Each row below holds a small network's activations on one input, seen along a few directions.
In each table, some parts of the input vary, and every possible input appears once, in random order.
Descriptions start from the smaller parts, as in this example, which fits no table here: line(6) and (point or line(11) or (values(3) and ring(5))).
Shared parts are said once, and a part with two or three values counts as separate values.
(in the rows, 128 means zero)

Other details of the inputs shift rows strongly along three fixed directions, in all tables alike. That doesn't count.

A family of inputs:
x1: [136 124 138 129 148 119  98 112 170 132 134 125]
x2: [100 109 127 104 131 115 123 148 183 142 144 136]
x3: [139 112 104 106 130  91 121 155 167 118 127 141]
x4: [ 91 102 135 131 134 130 104 142 175 125 139 134]
x5: [128 131 143 123 142 111 101 115 127 137 139 130]
x6: [110 137 124 120 131  95 131 129 143 123 124 126]
x7: [147 126 146 101 102 223 115 132 147 126 122  83]
x8: [144 156 109 162 138  82 147 117  74 117 112 137]
x9: [145 111 139  90 121 195 121 140 107 131 123  64]
x10: [180 116 103 140  64 155 148 147  16 157 120 123]
x11: [ 91 145 151 142 134 142 111 123 175 115 119 132]
x12: [176 108 120 146  62 161 167 138  35 175 127 123]
x13: [125 110 110  95 133  98 116 148 162 118 132 137]
x14: [116 141 138 140 166 144 105 118 135  98 112 129]
x15: [131 118 148 119 150 111 101 116 162 131 145 131]
x16: [ 80 160 163 134 140 154 119 101 145 117 129 126]
x17: [144 111 108 138 125  74 156 134 110 138 144 140]
x18: [126 168 126 149 121 104 146 104  70 119 133 165]
x19: [127 100 116 130 139 126 110 138 182 111 151 140]
x20: [137 115 125 129 153 120 127 120 119 113 136 153]
x21: [139 105 141 103 107 203 114 146 109 132 136  89]
x22: [ 76 142 164 141 152 159 112 107 149 115 136 114]
x23: [ 97 157 143 143 151 121 128 106 117 113 117  98]
x24: [177 114 107 115  88 154 146 147  42 151 110  92]
x25: [130 106 124 131 134 116 125 134 144 116 156 150]
x26: [131 127 122 119 142 126 111 136 148 110 115 153]
x27: [105 195 155 176 131 145 147  73 102 121 109 133]
x28: [109 149 136 143 165 130 113 104 103 100 114 140]
x29: [131 108 126 120 134  92  93 134 146 139 136 142]
x30: [135 120 119 113 146 131 116 124 166 111 127 152]
x31: [192  79  58 134 102  42 159 161 100 149 144 176]
x32: [137 121 142 103 113 187 132 138 102 143 124  59]
x33: [157  98 130  96 115 199 117 143  86 137 122  99]
x34: [194  55  95  93  93 177 121 174 122 153 129 117]
x35: [113 103 128 128 139 112 135 140 167 141 148 132]
x36: [100 182 144 161 136 121 143 107 120 129 104 125]
x37: [173  92  73 105  96  49 156 161  92 149 145 180]
x38: [103 144 135 126 134 129 111 123 145 105 131 144]
x39: [110 157 125 167 129 102 150 115  77 145 117 134]
x40: [168 127 128  95 104 190 137 132 119 135 110  78]
x41: [103 186 150 159 141 142 150  86 126 129 108 115]
x42: [159 133 111 131 124  96 152 116  78 128 127 181]
x43: [ 97  96 122  99 127 115 111 161 205 140 137 133]
x44: [ 94 166 146 158 147 124 145 102  96 134 126 120]
x45: [158 121  90 166 104  75 142 146  78 132 134 176]
x46: [135 112 101 141 127  75 135 151 138 132 129 133]
x47: [109 170 159 139 145 144 131  92 126  99 132 135]
x48: [109 129 144 132 125 125 135 120 155 128 141 151]
x49: [102 166 142 129 144 106 141 104 121 116 127 121]
x50: [152 143 153  92 115 200 139 118 103 126 113  69]
x51: [ 98 136 134 137 118 118 124 125 139 130 126 150]
x52: [105 180 149 150 140 144 118 104 128  97 114 130]
x53: [157 112 140  98 121 188 132 135 109 130 125  70]
x54: [131 155 119 174 126 110 161 107  90 147 120 133]
x55: [101 156 150 136 141 125 146 107 145 131 128 129]
x56: [134 110 108 134 136  92 137 134 159 128 138 125]
x57: [140  61  89  88 110  75 116 192 216 137 145 144]
x58: [113 114 128  98 149 135  99 135 165 108 124 147]
x59: [127 137 145 135 147 119  90 120 152 128 122 120]
x60: [125 165 125 194 113 103 152 109  58 137 112 153]
x61: [103 166 153 119 165 151 115  95 121  98 118 136]
x62: [148  86 141  65  99 191 126 161 170 144 134  68]
x63: [120 107 121 150 126 121 127 130 160 133 141 145]
x64: [131 124 114 121 128  99 139 130 169 128 132 128]
x65: [119 109 116 139 127 111 127 155 157 145 128 127]
Each input here is: ring(5) and (point or (values(2) and ring(6))).
Changing only the ring(5) part turns x26 into x30. The same change can be made to x52. Which row results?
> x7
Changing only the ring(5) part turns x43 into x55. The same change can be made to x4. Which row results?
> x12
List by row number the other rows that have the ring(5) part in common with x33.
> x2, x5, x9, x16, x18, x21, x22, x32, x37, x44, x49, x61
Change only the ring(5) part in x25. List by row number the other rows that result.
> x10, x19, x21, x45

A family of inputs:
x66: [114  97 112  91 147  74 115 145 209 112 155 174]
x67: [ 89 153 131 170 165  58 130  98 112 113 145 173]
x68: [158  72 124  65  85 183 126 177 142 160 135  73]
x69: [114 185 146 179 122 124 154  84  37 132 117 148]
x70: [ 97 101 131 121 156 109 110 143 203 125 145 110]
x71: [114 147 151 135 153 169 102 108 143  97 119 124]
x72: [151  65 125 101  75 197 116 180 151 171 135  93]
x73: [104 138 157 122 164 159 101 107 134 104 133 113]
x74: [104 155 149 138 140 161 117 115 160 113 113 116]
x75: [101 146 160 123 152 169 107 104 138 105 129 126]
x76: [111 151 154 105 157 147 121 105 143 104 125 102]
x77: [184  84  68 129  53  63 175 175  88 187 137 169]
x78: [150  38  69 105 127  48 111 193 203 141 158 166]
x79: [144 182 136 139 124 151 146  94  77 114  99 117]
x80: [164 101  80 152 127  48 132 142  92 129 141 194]
x81: [124  92 139  89 118 173 114 160 194 143 131  66]
x82: [ 98 181 150 146 153 119 137  83 111 102 124 159]
x83: [146 167 102 168 113  65 166 111  76 136 112 167]
x84: [ 92 157 128 159 170  50 140  97 116 112 141 161]
x85: [121 102 122 104 169 119  96 138 191  99 137 122]
x86: [145 130 138 115  78 188 147 136  81 156 119 106]
x87: [123 153 143 116 159 149 117 109 148  96 114  98]
x88: [125 115  94 136 145  47 124 137 175 105 146 210]
x89: [179 146 109 143  88 131 164 130  42 155 101 105]
x90: [ 95 156 155 115 138 147 129 109 152 119 126 110]
x91: [160 129 120 162  86 141 155 131  36 169 118 111]
x92: [106 142 150 146 159 157 102 114 145 112 118 101]
x93: [162 119 134 100 109 181 134 132  69 142 120  85]
x94: [171  83 105 123  78 159 125 170 111 161 124 127]
x95: [ 92 154 156 142 132 155 127 114 161 126 122 112]
Changing only one part turns x82 into x76. The same change can be made to x88. Which row results?
> x87
What do these inputs look like to the network?
> ring(5) and ring(6)
Change only the ring(5) part in x77. List by row number the other rows that result.
> x66, x79, x83, x90
Change only the ring(6) part in x68. List by row number the other rows that result.
> x67, x69, x84, x86, x90
